Each row below holds a small network's activations on one input, seen along a few directions.
Each table varies a few parts of the input and shows all the possible inputs, shuffled.
A made-up example of a description, with smaller parts first: line(6) and (point or line(11) or (values(3) and ring(5))).
Shared parts are said once, and a part with two or three values counts as separate values.

Other details of the inputs vary at random and push rows far along two fixed directions, the same in every table; ignore that.

A family of inputs:
r1: [  0  -9  20  -6  -6 -20 -40 -34  -5 -25  -2]
r2: [-38  64  62  31  71 -37 -60   8 -31  38  -5]
r3: [-19  86  63  65 103 -62 -75   2 -51  51  -7]
r4: [-46  28  17  40  53 -42   4  65 -27  58  -4]
r5: [ 15 -51 -32 -41 -53  56  25 -25  38 -48  -4]
r6: [  5  10 -13  -9  -7 -17   9  16   5   3 -17]
r7: [-28   4  12  40  48  20  16  43 -27  50   8]
r8: [  42   74    5  -33   -4  -96  -63 -119   10  -61   69]
r9: [ 44 -15 -15 -37 -61 -26  -5 -31  10 -31 -18]
r10: [  8 -33 -28   5  -6  50  37  10  17  -2   2]
r11: [ 65 -26 -12 -52 -74 -39 -21 -62   5 -51 -19]
r12: [ 47  -1  12 -42 -44 -20 -62 -90  13 -70 -17]
r13: [-57   0 -27  21  38  34  76 104   8  66  -3]
r14: [  7  41  26   5  17 -60 -32   3 -15  15 -18]
r15: [ -8 -16 -10  22   5  41  31  26   0  19   7]
r16: [19 -4  0  9  0 16 -4 -8  0 -4  2]
r17: [ -1 -57 -33   9 -19  52  45  24   9  -3  12]
r18: [-24 -51 -22 -16 -29  71  56  28  15  -5   8]
r19: [-31 -43 -26 -12 -33  79  61  38  26  -1   6]
Each input here is: point or (values(3) and line(6)).
Start at r4 and move only the line(6) part, one step at a time. The first step leads to r11. Which rows follow, in order?
> r9, r14, r6, r13

A family of inputs:
r20: [  7 -37 -15  -9 -26  36  22  30  31 -21 -36]
r21: [ 33 -24  23  -5 -33 -48 -66 -64   9 -50 -15]
r22: [-33   2  32  54  69 -48 -32  40 -28  52  -2]
r23: [-14 -43   9  -2   2 -10   3   6  -3  22  -1]
r24: [ 23  32  16  32  18   6 -44 -49  -4  -7  23]
r25: [  12   68   66   15   39 -123 -116  -57  -74    9   17]
r26: [  40   30   39  -33  -47  -74 -101 -107  -16  -69   10]
r27: [ 21  17  25 -21   6 -23 -36 -76 -16 -35  10]
r28: [-56 -33  15  13  23  29  30  41   8  39   3]
r29: [-34 -27 -27  -3   0  67  64  70  15  44 -35]
r30: [ 61 -82 -50 -23 -67  27  42   2  28 -45 -29]
r31: [-13 -73 -59 -56 -85  56  74 -11  29 -45  18]
r32: [ 20 -11  21  20 -21   7   5   6 -25  10 -19]
r33: [-42 -21 -22  10  -7  92  69 106   8  56 -24]
r34: [ 11 -25 -21  -8 -41  58  34  36   7  12 -30]
r35: [ 65 -35 -79 -44 -57 -32  44 -11  41 -47  21]
r36: [ -6  22   5  36  58 -37 -18  58 -38  57 -45]
r37: [-51  -9  -5 -12 -26  51  27  39   5  -5  22]
r38: [ -8  21  -7  51  28  40   9   0 -18  30  34]
r39: [-32  29 -10  75  94   0   2  46 -20  58  23]
r40: [-41 -80 -42  20 -31  70  89  74  24  18  10]
r41: [ 33 -75 -69 -48 -82   6  23 -23  22 -71  13]
r42: [-58  54  40  25  72  -3  -8  73 -29  82 -50]
r43: [ 46 -14  42  -6 -48 -46 -66 -77 -16 -31  -4]
r44: [ 32   4  14 -19   8 -45 -34 -10 -29  19 -50]
r45: [ 10 -48 -30  14 -26  31  55  42  11 -10 -28]
r46: [-15 -11  13  -8   1  26  20  26  12  12 -35]
r47: [  8 -16  11   3  20 -15  12  23  -9  24 -27]
r48: [ 13  36  51  37  40 -69 -69 -13 -20   3 -42]
r49: [ 41 -68 -41 -62 -42  48  37 -51  26 -57  21]
r50: [ 48   9  29 -43 -38  10 -49 -79   9 -77  10]
r51: [ 47  -2   2 -25 -17 -18 -52 -77  14 -83   4]
r52: [ 16 -26 -70 -70 -78  18 105 -18  47 -23  34]
r53: [-27  43  -9 -17  23 -17  41  17  29  21  25]
r54: [  8  25  40 -17  28 -19 -48 -61  -2 -29   7]
r55: [ 66 -45  -4 -29 -81  24   0 -42  20 -57 -23]
r56: [ 14  23  27 -15 -32 -58 -59 -68 -40 -34  20]
r57: [-26   7  19 -26  21  30   0  -8  12  -9   2]
r58: [ -1 -44 -14  -7 -25  38  62  24   8   5 -27]
r59: [ 13  54  29  55  71 -35 -57 -23 -39  39  25]
r60: [-33 -43 -49 -15 -32  36  39  25  24 -36  18]
r61: [ 49 -50  -9 -45 -64  18   7 -45  31 -53 -34]
r62: [ -4 -41 -38  -4 -10  56  55  12  12 -33  21]
r63: [  1 -16  11   4 -19  41  17  31   3   8 -23]
r64: [ 22 -62 -62 -46 -96  16  25 -41  24 -82  10]
r65: [-80  16  10   4  36   3  14  37  -7  29  16]
r66: [ 16  21  66  18   8 -52 -86 -49 -22  -2   1]
r67: [-25  -5   6  27  45  40  38  52 -27  32  36]
r68: [-57  50 -26  34  61 -12  56  89  26  43  32]
r69: [ 10  70  49  36  44 -21 -84 -52 -18  11   7]
r70: [ 53 -27 -60 -69 -57 -25  46 -34  36 -30  26]
r71: [-29  85  26   5  33 -25   1  37   1  40  27]
r72: [-15  67  66  31  72 -26 -61 -13 -32   9  22]
r73: [-37 -26 -37   6  -1  71  61 103  22  34 -42]
r74: [  8  25  11  12  30   0 -36 -57   8  -4  11]
r75: [-94  52  20  37  71 -16 -17  73 -19  41   4]
r76: [-56  59  -5 -23  35  -5  40  46  25  40  11]
r77: [ 60   2 -21   8 -23 -22 -48 -95   4 -53   6]
r78: [-30  29  67  26  35 -28 -63  10 -20  31  -7]
r79: [-15 -52 -51   5  16  61  71  55  10  -7  28]
r80: [-57  50  28  36  88   7 -18  51 -13  24   7]
r81: [ 28  28  23  10  13 -53 -65 -13 -15   0 -58]
r82: [-17 -75 -22  12 -26  61  62  61   3  29  20]
r83: [ 27 -37  19 -24 -47 -27 -30 -70   3 -30 -12]
r84: [-20 -41 -26 -34 -25  10  29   7   3  -7  18]
r85: [  32   54  -16   -4   -6 -100  -16  -36    7  -15   17]
r86: [ -4  19  19   0  11 -21  -4  11 -34  40 -49]
r87: [  6  46  -6  19  31 -49  15  37 -21  49  43]
r88: [-54  11   7 -32   1   5  -3   6   7  -2   2]
r89: [-23  40  33  49  67 -23 -11  75 -57  91 -25]
r90: [-34  39  29  47  42   6  11  72 -51  82 -28]
r91: [-18  24  58  23  32 -63 -87 -18 -12   4 -25]
r92: [ 30  37  53   6  10 -36 -61 -72 -40 -28  21]
r93: [ 79 -22  16  -9 -41 -31 -34 -45 -15 -30 -27]
r94: [-37  19 -16  44  52  44  11  37  14  26   9]
r95: [  59  -23  -27  -23  -46   18  -12 -108   19  -55   11]
r96: [ 39  56  11 -15 -23 -50 -26 -43  14 -22  35]
r97: [ 22  53 -12 -27 -13 -61 -32 -20  37 -37   0]
r98: [ 13  -8 -21   8 -11   0   7  25 -12  11 -49]
r99: [  1  59  -1  14  -5 -31  41  18 -12  31  46]
r100: [-31 -38  11 -19 -16  31  10   7  22   7 -11]
r101: [-26 -39 -64  32   7 102  77  47  42   7  27]
r102: [-56  11 -15  23  48  78  49  43  20  45  14]
r103: [ 65 -43 -44 -35 -38  21  -3 -86  26 -46  14]
What do these inputs look like to the network?
> values(3) and line(4) and (point or line(6))
Changing only the line(4) part turns r98 into r36. The same change can be made to r83. Which row results?
> r23
Changing only the line(4) part turns r30 into r48. The same change can be made to r35. Which row results?
> r68
Changing only the line(4) part turns r71 into r96. The same change can be made to r94. Which row results?
> r101
Change only the values(3) part in r94. List by row number the other rows that result.
> r69, r102
Change only the line(4) part in r75. List by row number the other rows that result.
> r41, r60, r64
Start at r95 and move only the line(6) part, one step at a time. The first step leads to r27. Which rows follow, in order?
> r31, r83, r58, r86

A family of inputs:
r104: [ 24 -24  -8 -24 -33  30 -17 -57  27 -58   5]
r105: [ 34 -49   4 -41 -56  19 -19 -40   3 -42 -41]
r106: [ 60  23  46   5  10 -92 -94 -66 -31  -4 -49]
r107: [ 45 -63 -23 -28 -68   4  -4 -21   7 -42 -34]
r108: [ 33 -20 -23 -53 -78  -6  12 -46  31 -48  20]
r109: [-12  -4  -4  31  21  28  34  72 -15  48 -29]
r110: [-61 -12 -35 -18   2  59  82  59  20  21  29]
r111: [-39 -14  22  29  17  25  20  67 -20  54 -24]
r112: [ 59  62  34  10  18 -72 -92 -95 -26 -26   4]
r113: [ 50 -26 -28 -13 -27  11   4 -54  16 -34  18]
r114: [-26 106  37  39  82 -79 -37  26 -34  56  12]
r115: [-43  11 -23  10  21 -11  42  54   1  25  26]
r116: [ 33 -54  -3 -39 -65  27 -16 -33  26 -54 -52]
r117: [ 41 -42 -32 -16 -46  15   1 -45  15 -54  21]
r118: [-27  87  38  40  90 -90 -37  23 -31  62  13]
r119: [-52 -43 -32  23   4 102  98  77  15  31  42]
r120: [-66 -24 -20  25  33  94  73  66   8  33  35]
r121: [-55  85  50  20  76 -64 -49  13 -14  32   3]
What do these inputs look like to the network?
> values(3) and line(6)
Changing only the values(3) part turns r120 into r110. The same change can be made to r104. Which row results?
> r121
Change only the line(6) part in r111. List by row number the other rows that result.
> r105, r106, r107, r109, r116
Change only the values(3) part in r112. List by row number the other rows that result.
> r109, r114
